A small network was shown many inputs. Here are its activations along a few directions, one row for each input.
In each table, some parts of the input vary, and every possible input appears once, in random order.
A made-up example of a description, with smaller parts first: one of 6 places along a line, together with either a single point or (one of 2 separate values, together with one of 5 places around a ring) or one of 11 places around a ring.
Shared parts are said once, and a part with two or three values counts as separate values.
(in the rows, 128 means zero)

Rows:
row 1: [136 134 152  83  90 127 114 121 151 207  97 100 121 108 134 163]
row 2: [148 123 136 161 152 126 121 118 154 116 148 156 114 101 138 142]
row 3: [137 119 115 111 138 135 129 144 128 140 114 117 119 176 111 135]
row 4: [124 114 106  96 125 118 123 118 152 125 105 105 118 144 128 159]
row 5: [134 117 109 126 126 133 141 149  96 121 146 130 135 152 119 122]
row 6: [105 142 134 133 128 132 132 120 124 109  95 118 138 149 113  90]
row 7: [132 114 137 152 155  99 130 136 122 103 158 144 148 100 133 137]
row 8: [103 138 130 136 126 136 136 120 106 104 115 121 147 132 124  82]
row 9: [151 128 181 115 134 109 105 133 162 215  97 120 139  96 120 153]
row 10: [121 113 100 112 114 116 134 127 121 107 137 115 133 119 136 144]
row 11: [113 154 134 156 123 161 131 108 133 109 126 139 109 123 139  87]
row 12: [116 161 178 110 105 146 117 122 140 207  76 102 134 117 120 100]
row 13: [140 132 112 136 123 148 134 139 101 118 165 151 118 141 133 124]
row 14: [125 128 101 122 113 130 129 121 126 106 156 135 114 106 149 146]
row 15: [116 119 107 121 110 117 135 125 111  95 157 124 129 113 147 147]
row 16: [131 129 104 131 111 142 128 115 147 111 149 133  94 110 151 149]
row 17: [ 97 144 136 146 124 136 140 122  99  94 135 129 143 124 134  82]
row 18: [151 140 161  97 101 143 118 143 127 221 107 113 124 141 118 139]
row 19: [137 122 114 122 126 130 135 145 112 126 126 128 127 171 110 131]
row 20: [138 111 134 139 158  95 123 134 148 120 117 133 144 125 113 144]
row 21: [145 133 114 146 123 159 135 137 123 125 158 148  96 142 134 126]
row 22: [139 108 135 127 169 101 116 129 164 133 105 125 137 133 115 150]
row 23: [107 153 131 147 125 149 132 114 112 103 134 141 129 119 137  83]
row 24: [106 139 136 121 139 138 125 115 139 122  82 109 131 155 115  96]
row 25: [138 107 132 142 155 100 126 130 129 112 137 138 154 110 124 137]
row 26: [142 122 133 152 154 114 121 124 134 111 156 158 135  97 136 138]
row 27: [123 117 105 108 114 112 129 122 136 112 117 114 125 138 126 154]
row 28: [129 123 116 136 124 134 143 152  88 111 166 138 130 143 129 123]
Q: The inputs of row 24 and row 3 match in every part but one. If row 8 is changed in the same way as row 24 into row 3, which row does it become?
A: row 5
Q: What is each input in this table made of?
A: one of 4 separate values, together with either a single point or one of 6 places along a line
Q: Change only the choice among 4 separate values in row 21. List by row number the other rows that result.
A: row 2, row 11, row 16
Q: List by row number the other rows that have the choice among 4 separate values in common with row 22.
A: row 2, row 7, row 9, row 20, row 25, row 26

Rows:
row 29: [118 137 139 200 163 127 134 117 121  62 181 175 135  72 151  91]
row 30: [158 133 151  84  98 145 111 135 149 232 108 112 106 129 129 166]
row 31: [126 150 167  99 104 142 120 135 134 208  63  96 133 159 100 109]
row 32: [124 157 154  82  74 158 118 121 133 215  85  96 115 130 129 123]
row 33: [136 121  80 151 126 150 144 136  95  68 205 162 103 129 153 135]
row 34: [105 135  96 167 131 147 155 134  80  43 160 147 129 159 125  75]
row 35: [119 131 156  92 137 114 112 121 165 183  43  85 146 150  99 125]
row 36: [102 142  83 151 102 164 152 121  78  50 184 146 113 130 154  91]
row 37: [136 101  74 153 138 107 141 131 117  41 193 158 118 117 145 164]
row 38: [156 111 150  88 112 104 109 129 171 203  99 105 118 120 125 197]
row 39: [126  96  84 151 166  98 142 140 105  41 171 150 147 135 127 133]
row 40: [ 96 115  90 157 166 119 145 120 111  18 142 137 138 153 127  92]
row 41: [148 108 155  87 139  95 109 139 159 202  76  97 151 135 103 166]
row 42: [142 152 212 132 136 123  98 113 175 227  82 125 141  73 126 124]
Q: The inputs of row 32 and row 36 match in every part but one. If row 35 is changed in the same way as row 32 into row 36, which row does it become?
A: row 40
Q: What is each input in this table made of?
A: one of 2 separate values, together with either a single point or one of 6 places around a ring
Q: Change only the choice among 2 separate values in row 31. List by row number the other rows that result.
A: row 34
Q: Change only the choice among 2 separate values in row 41. List by row number the other rows that result.
A: row 39

Rows:
row 43: [139 140 134 114 120 131 123 138 123 148 119 131 123 147 114 137]
row 44: [139 128 142 136 140 129 123 114 148 146 123 123 134 118 127 142]
row 45: [109 120 105 166 160 114 137 125 113  37 147 143 143 135 127  94]
row 46: [129 153 141 120 122 130 128 123 130 144 112 127 125 137 118 125]
row 47: [126 135 134 129 107 132 136 120 130 153 110 118 132 137 122 115]
row 48: [123 154 152 127 124 133 119 126 131 140 101 132 127 128 115 113]
row 49: [116 105  80 142 144 111 145 129 108  38 155 141 125 141 128 135]
row 50: [133 128 153 143 141 131 114 116 150 141 112 127 136 109 124 129]
row 51: [127 135 129 131 138 130 131 131 147 152 119 119 126 124 124 123]
row 52: [141 115 128 117 125  99 120 133 142 141 135 126 135 102 135 168]
row 53: [109 139 157 130 121 138 126 131 126 145 105 109 132 132 126 109]
row 54: [136 122 127 123 105 133 130 135 123 157 117 122 130 147 118 127]
row 55: [134 123 120 110  93 130 131 125 130 145 113 116 118 139 125 137]
row 56: [115 138 146 122 119 135 135 129 124 149 116 105 130 141 128 121]
row 57: [147 113 139 125 137 102 121 141 132 150 137 134 142 107 126 156]
row 58: [150 115 134 131 138 130 117 129 141 150 129 126 132 128 125 154]
row 59: [125 125 139 117 117 136 129 143 117 153 123 108 128 151 123 133]
row 60: [119 142 116 167 130 146 136 121  98  64 175 158 116 107 150  89]
row 61: [117 139 127 109 126 139 128 119 122 148 113 113 142 135 128 112]
row 62: [126 136 143 133 140 132 124 132 146 144 105 125 124 113 120 109]
row 63: [132 141 123 106 108 129 122 129 132 140 118 124 115 141 122 148]
row 64: [135 123 114 112 124 128 126 136 147 144 121 117 111 126 127 145]
row 65: [140 116 137 118 138 121 119 133 137 151 126 136 122 137 131 141]
row 66: [133 126 162 132 140 102 119 126 139 139 118 136 142  85 123 130]
row 67: [116 118  99 154 158 112 150 124 109  40 152 143 137 139 127 108]
row 68: [132 125 123  98 125 138 124 132 112 149 116 118 135 142 122 122]
row 69: [119 129 152 135 141 125 115 122 148 146 113 136 131 120 133 118]
row 70: [125 129 141 128 139 122 123 120 146 150 123 132 129 129 136 130]
row 71: [132 126  99 153 125 150 145 136  92  74 190 162 114 123 145 116]
row 72: [148 117 127 118 126 126 118 119 148 137 124 120 120 120 132 164]
row 73: [118 126 128 108 104 133 129 135 127 145 123 101 120 146 131 145]
row 74: [143 122 125 121 136 130 127 144 137 153 122 124 119 132 119 134]
row 75: [125 105  91 148 156 114 146 138 102  45 159 148 135 149 121 120]
row 76: [119 126  84 151 112 148 143 128 100  70 189 154 109 118 154 132]
row 77: [136 125 147 130 139 101 126 126 139 146 131 130 144  97 128 144]
row 78: [112 140 137 116 128 142 120 122 124 143 101 117 144 126 126  99]
row 79: [124 126 112  90 112 136 124 123 122 140 116 111 127 137 129 134]
row 80: [119 139 103 164 127 148 147 123  99  73 186 155 119 116 152 105]
row 81: [133 118 126 109 126 119 119 125 146 142 125 129 114 131 139 153]
row 82: [121 136 145 136 109 135 127 123 132 148  99 122 134 128 121 103]
Q: The inputs of row 68 and row 61 match in every part but one. If row 71 is changed in the same way as row 68 into row 61, which row does it become?
A: row 80
Q: What is each input in this table made of?
A: one of 4 places along a line, together with either one of 2 separate values or one of 8 places along a line
Q: A walk changes only the place on the line of 8. It starts at row 57 and steps to row 58. List the rest of the walk in order.
A: row 65, row 74, row 43, row 54, row 59, row 68
Q: Change only the place on the line of 4 in row 46. List by row number the other rows that result.
A: row 43, row 48, row 63
Q: Change only the choice among 2 separate values in row 49. List by row number the other rows that result.
A: row 76

Rows:
row 83: [142  96 124 146 177  85 126 137 163  93 139 139 137 122 123 154]
row 84: [101 159  67 128  72 184 152 112  88  67 165 126  92 156 153  91]
row 85: [146 126 141  67 108 141 129 155 117 209  71  97 127 208  83 144]
row 86: [140  82  98 107 143  82 116 129 151 109 136 131 139 129 127 196]
row 87: [110 139 113 158 117 158 157 123  85  85 177 151 124 122 148  87]
row 88: [152  86 112 135 162  75 122 125 154  99 132 125 133 120 124 171]
row 89: [131 125 152  81 131 133 114 145 139 214  71  85 139 168 102 136]
row 90: [147 126 126 175 153 138 129 133 126 110 171 172 127  90 133 133]
row 91: [148 138 157  88  98 153 111 145 135 243 105 100 115 136 126 140]
row 92: [ 82 144  62 121 106 163 153 111  92  37 131 112 116 187 128  87]
row 93: [ 95 148  93 139  95 180 147 122  84  67 162 144  93 139 154  92]
row 94: [116 131 128 168 180 107 135 136 110  74 146 158 150 136 118  99]
row 95: [130 141 134 173 129 150 135 135  87  86 185 159 133 109 144  89]
row 96: [ 90 159 182 127 126 127 121 113 147 162  51  97 150 127 101  79]
row 97: [145  88  86  92 134  77 129 142 142 108 134 108 135 128 125 200]
row 98: [158  97 103 113 110 101 114 129 147 138 170 146 116  97 152 200]
row 99: [ 84 129  84 135 121 148 148 127  89  39 128 124 118 170 130  78]
row 100: [108 173 187 134  93 147 118 113 143 191  86 111 126  95 125  83]
row 101: [137 108 116 171 178 106 131 139 132  83 137 152 152 121 109 118]
row 102: [121 136 170 103 123 115 112 116 165 189  48  88 146 140 112 133]
row 103: [130 148 135 174 151 134 133 134 105 103 180 175 126 105 143 108]
row 104: [166 102 119 140 133 101 120 122 149 127 166 142 109  89 148 181]
row 105: [100 120 104 154 143 126 158 128  90  57 143 132 149 153 124  72]
row 106: [139 150 175 111  91 134 109 116 161 218  83 102 122 109 136 137]
row 107: [152 114 133 149 152 117 124 131 157 120 173 158 112  91 146 168]
row 108: [160 142 148  72  79 166 127 152 112 237 105 114 103 178 107 153]
row 109: [112 126 129 165 162 129 137 135  91  57 151 145 157 140 119  85]
row 110: [125 160 188 110 120 142 102  96 169 206  79 120 128  73 138 113]
row 111: [159 103  93  97 104 103 127 139 137 137 168 125 111  97 149 209]
row 112: [112 145 180 105 149 117 105  99 174 178  45 103 153 104 115 103]
Q: The inputs of row 96 and row 100 match in every part but one. If row 88 is changed in the same way as row 96 into row 100, which row does it become?
A: row 104
Q: What is each input in this table made of?
A: one of 2 separate values, together with either one of 5 places along a line or one of 10 places along a line
Q: Change only the place on the line of 5 in row 100. List by row number the other rows that result.
A: row 91, row 106, row 108, row 110
Q: Change only the choice among 2 separate values in row 87. List by row number the other rows that result.
A: row 105
Q: Change only the choice among 2 separate values in row 101. List by row number the other rows that result.
A: row 90

Rows:
row 113: [130 130 120  92 105 149 121 125 152 168 127 107  89 129 150 164]
row 114: [118 151 170 147 128 124 116  99 153 140  83 129 141 105 120  99]
row 115: [145 124 147 124 155 119 104 107 179 162  95 131 131  97 126 140]
row 116: [ 98 148 118 103  88 164 145 133  80 135 114 100 134 161 125  77]
row 117: [168 101 154 131 165  86 116 156 148 174 118 137 152 126 100 165]
row 118: [155 102 131  99 115 120 133 170 120 180 151 110 109 160 126 189]
row 119: [103 155 137 117  75 153 137 123 128 147 115 101  97 132 141 120]
row 120: [148 141 122 186 136 149 134 128  96  89 212 194 124  79 154 108]
row 121: [100 151 158 132 146 131 125 120 107 128  88 123 170 137 108  60]
row 122: [120 123  69 150 148 145 146 128 104  36 139 148 119 193 110  96]
row 123: [123  82  83 126 147  67 130 118 142  48 165 130 143  88 149 190]
Q: What is each input in this table made of?
A: either one of 3 separate values or (one of 2 separate values, together with one of 4 places along a line)
Q: Change only the choice among 2 separate values in row 118. List by row number the other rows that result.
A: row 117
